A small network was trained on invented records. Each row is its activation on one of them, seen along a few directions.
Here are examples, each followed by its value of one field, G.
The largest differences between rows may come from other fields.
Strong random noise was added to every row along 17 fixed directions; ignore it. To show where, here is one row again and again, with new noise each time:
[ 302  112  -68  116  298 -301    0 -120  169  538   53  360   -1   49
  -91  741 -249  470 -105  421 -171 -186 -189  411  195  142  172 -137
 -309]
[-250   51 -291   20  -13  -43 -163 -180  351  314  560  151 -169  216
   12  120  -96   76 -207   23  228  501  169  431  307  -47   -3  421
  200]
[  90 -190  194  262  158  384  230 -495   -3  543 -108  169 -102  137
  342   84 -198 -282  -16  425   90  -68 -765  132 -369 -335  263  395
  680]
[ 334 -618 -213  -60 -309 -327 -196 -124  -73  478  214  106 -210  495
 -216 -209   67  337 -317  197 -555  -39  378  182  129  267 -135 -231
  351]
[-264   38   42  459  203   53 -243 -318  311 -208    5  153   44 -376
  763  421   92  -47  112 -385  361 -666 -171  -93  362  167  301  -27
  184]
[-293   52  -99  -15 -249  -61 -134  174 -201 -392  190 -148  155   17
  288  -18 -158  -50 -231  -12  335   19 -310 -102  -34  -92  208  216
  124]
[-224 -165   55  -20    6   46   -7  278   49 -102 -259 -237 -236  125
 -132  295  286  411  119 -337 -629 -408  346  154  409  267 -240 -531
  -43]
[  79 -441  608 -437  -35  -51  397  159 -491  289  145 -392  196  198
 -571 -524  181    9  146  217  258 -172 -188 -313   89 -216 -110 -278
  131]
[-698  320 -239  175  -92  131 -441  124  -27 -261  419   30  157  327
 -363  460 -272   87 -273  -45   42  531   57  242   85 -108   94  678
  241]
[ 138  -29   20  190  302  139    2 -440  -86  634  716  228  339  547
 -483  -39 -532  277   87  200   31  511  -83 -263 -319 -208  202  453
  468]
[  52 -221 -252 -176 -138  109  195 -217  282  235 -256  -26 -175  -96
  -67  -60 -237 -174 -274    3 -429  421  285  395 -402 -277 -186  149
  -44]
[-310  543 -641 -567   39  499  186  775 -306 -224 -185  261  -79  214
   44  276 -290  857 -262   42  133  247  204  552   98  252 -304  -20
 -627]
[ -97 -479 -272 -270 -309   37  341  272  212  -74 -252  -48  -10  -90
  447 -391   25  -12 -374 -533 -168  123  416  128    4  -42 -150  -12
 -190]
[ 233 -755   42   27  -86  299  356 -164  407  419 -649  484  201   96
  579 -699  554 -317 -303 -199  -29    4  186   41   17  150  -14  238
  344]
[-213   82   73 -324 -154  -26  140   32  -50 -255 -148 -450  -41 -305
 -200  212  -97   61   84  -76  313 -185 -229    1  108  -80   36 -274
   -6]
[ 690 -207  -58  -53  -58 -535  -39   10 -234   55  176 -210 -133  125
  266 -565   71   85 -182  447  -54   29 -240  -60   92   72  -89 -387
   94]
[   7 -229   29  376  154 -351   64  -56  266  313   68  132  321  147
 -152  378  -98   15 -542  -91 -537  437  -36  401   96 -410  106  419
    0]
[ 116 -440   55 -119  133  136  446 -201 -123  483  -88   -3 -160 -326
 -106  267 -291  306  -46 -139 -140 -634  286  243  -67 -278  -97 -328
 -186]
[-319 -358   85   75  -82   21 -468 -234  321  113  181  379  119   -5
  129 -155  -27 -510    7 -148   -4  -51  624 -154  -54  272  -26  325
 -106]

[-336 -121  365  448  218    2    4   28  385  -62 -212 -190  -90  189
 -343  576 -252 -201  240 -391 -149  108 -672  -65  488  122   90  320
  663] => g9
[-239   72  242 -497 -192   72  -68  150  106   84 -576   97  250  344
 -144  194  341  -97  -45  123  238  283 -669   55  414  471  123   -7
  388] => g2
[-112  336  242  432  345 -252  -45  401   43 -481   71 -402   90  409
  102   34  427  146   31 -258 -374  494 -669   31  533 -183 -126   -4
  341] => g8
[-397    3 -172  125  190  592  -44 -166 -301 -306 -398 -219 -247 -272
  392  242 -576 -260 -356 -384 -296  114 -317  418 -254 -513 -367  287
  429] => g3
[ 100  164  156 -203  175  287  455 -297  -37  415  -19 -263 -202  441
 -301  146  197  501  311   61 -939  194 -235  178 -572 -476 -207 -530
  126] => g8
[  73   23  400 -141  388 -137  -41 -207 -602   46   -6 -162  152 -212
  -27  -82   10 -192 -237  118  -14  -59 -456  228   17 -584 -387 -191
  -46] => g1
[ 132  -95 -288  165 -417 -226 -877 -197 -258 -231  194   99  -50  196
 -474   70  -55  182  -13  462  -17 -416  522 -296  -49  653   74  -81
  329] => g9
[ 346 -393  312 -165   60  -16  157 -322 -259  420  -22  345   86 -175
  -44 -372  264 -149  -13  296  341 -524   52  -43  -96  -28  -18 -192
 -125] => g6
[   7 -326  638   11  129 -121  -88 -312  -92   79 -515   29  660  -84
 -513   89  198 -467 -174  -70 -658   10 -231 -175 -388 -331  -87  -46
  -22] => g3
[  84  250 -316  141  130  513  518  -44  289  191  -78   93  102  304
  -30  241 -348  645  304 -305 -167  226 -170 -229 -407  -40  327   94
  256] => g5
[-387  373  178  -65   56  -98 -125   56    7 -426   86 -245  208   23
  243  174  273   29 -128   69 -279  104 -281  166 -201 -452 -126 -121
 -295] => g9
[   3 -501  300    0    2 -280 -436 -450 -308  295  426  -44   37  -10
  222 -159 -197 -302  -54  -72 -253 -344  117 -230 -152 -111 -142 -214
  193] => g1
[  69   11   89  119   85   13   26  356   67 -190 -308 -225 -220   83
  284  -39  225   28  201 -128 -815 -153  280    8  -40  125 -235 -431
 -350] => g4
[-277  498  198  350  353  166 -516  -72 -145 -639 -389  169  770 -191
  -40  406  196   17   47 -374  177  -93 -198 -383  251  296  187   79
  186] => g2
[ 153   14 -552 -184 -359 -332 -244  363 -197   42   59  227 -523 -563
  251  381 -736 -199 -370  676  512 -375  419  520  -11  300   75  255
 -813] => g1
[ 215 -332 -202  217  269  409  411  -44  171  197 -453  352  330 -104
 -158 -425   -1  -17 -220 -420  121  291  513  -19   48  -86 -103  464
  164] => g7
[ 222  -91 -306  365  249  258  256  178  -99 -111 -159  157  152  -53
 -182 -136  141  577 -178 -527   19 -115  522   44  420   46  -88   80
  212] => g4
[   0  209 -255  430 -206 -305   70  484  233 -453 -207  -74  406  175
  -51  166  166  125 -390   47  199  458 -367   21  314  103  517  553
  203] => g7
[ 365    1  157  357   63 -296  395   65 -102 -186 -283   26  579 -427
 -452  -73  547   74 -423   63  745  -98 -137   91  395 -391  345  284
   26] => g5
[ 558  107 -358   30  205 -216 -176 -927  151  -82   34  -73  572 -399
 -412  -77 -235  496   23 -541  298  163  204 -465  -74   89   82 -437
  455] => g7
[ 254 -607 -124 -381 -396   61   32 -223 -209   96 -720  170  171 -295
   60 -356 -151 -395 -527   46  467  -93 -225   49 -108  174  -39  108
  409] => g6
[ 262  321  -53 -134  565  234  123  240 -492 -144  169  261  334  -79
 -243 -334 -219  421  114  -11  639   15  144 -181  117   23 -323  -15
 -371] => g8
[  27  -54   38  521   38  -34 -574  -12 -514 -487 -194 -127  126  -91
 -619  168 -458 -300 -111 -145 -177  -78  103 -323   36  163   18  327
  461] => g4
[-152 -164 -118  335  -11  533 -148  146 -400 -198  -77  299  332  256
  217 -308    9   49 -200  -90 -169  -90  323 -261 -353   20   36  427
  225] => g3
[-181  -66  158 -315 -202  -92  -41  194  -85 -326  148 -306  -43 -121
  247 -596  -42 -655  -15  -11 -267  343  130 -177 -552 -340 -254   14
 -466] => g6
[ 193   -9 -122 -396   19  -69  -28 -495  225  514  343  198  189  140
 -209  -82 -398  195   89   50  -37  346  207  -86 -450  -28  -71 -165
 -188] => g5
[ 144  167 -295  -84 -292 -205 -282 -100 -213   22  583 -214 -647   73
  536    4 -325  -52   90  467   31 -108 -204  146 -180   60   63 -222
   69] => g2

Here are new rows. What is G for each?
[ 537  154 -213  101  137 -313   71  -61  255  -10  135  -84  -93 -385
 -125 -159  -48   22  148   40  367  156  485  -83  307  178   79 -108
 -218] => g2
[ 122 -269 -459 -512  -24   99 -118    7 -243  237 -150  738  482  208
   56 -378  -38  456 -705 -155  385  243  302  283  196  333 -300   90
  -30] => g7
[ -99 -242 -111   85 -176 -116   97   22  620  142   67  -99 -196  -72
   46  -88   98 -343    3 -381 -218  421  620  154  207   28    6  231
  -55] => g2
[ -99 -530  160  677  -65 -272   19  124 -124 -288  389 -554 -436 -401
 -132  -64  -22 -279   29 -658 -628 -564  937  -98  193 -392 -100  -71
  -81] => g4
[ 297  -70 -163   95  -50  151  342 -341 -172  190  238 -315 -207  387
   96 -343  437  638   48  -82 -501   24 -186   45 -219 -383  -52 -426
  761] => g1
[ 244  504 -290 -244  346  306   54 -331 -105   82 -102  241  136 -157
  201   88 -368  314  -81  328  204  207 -236  192 -479 -172 -180  -49
 -235] => g9
[ 139 -486  159  194   77  -36  173   61 -318   27  147 -363 -415  -55
  203 -415  253  -61  -98 -312 -312 -314  225  112  320 -306 -328 -254
  206] => g3
[ 502   -4 -310  274 -523 -514  138 -185  -20 -430   71 -397  239 -319
  100 -374  -30 -220 -378  429  727  214 -496 -244 -310 -363  664  333
  468] => g7
[-352 -107 -166 -115 -371  226  597 -170  153   47  -95 -212   16 -200
  -69  504  -78  402 -144 -345  148 -225 -320  203 -215 -516  439   44
  292] => g6
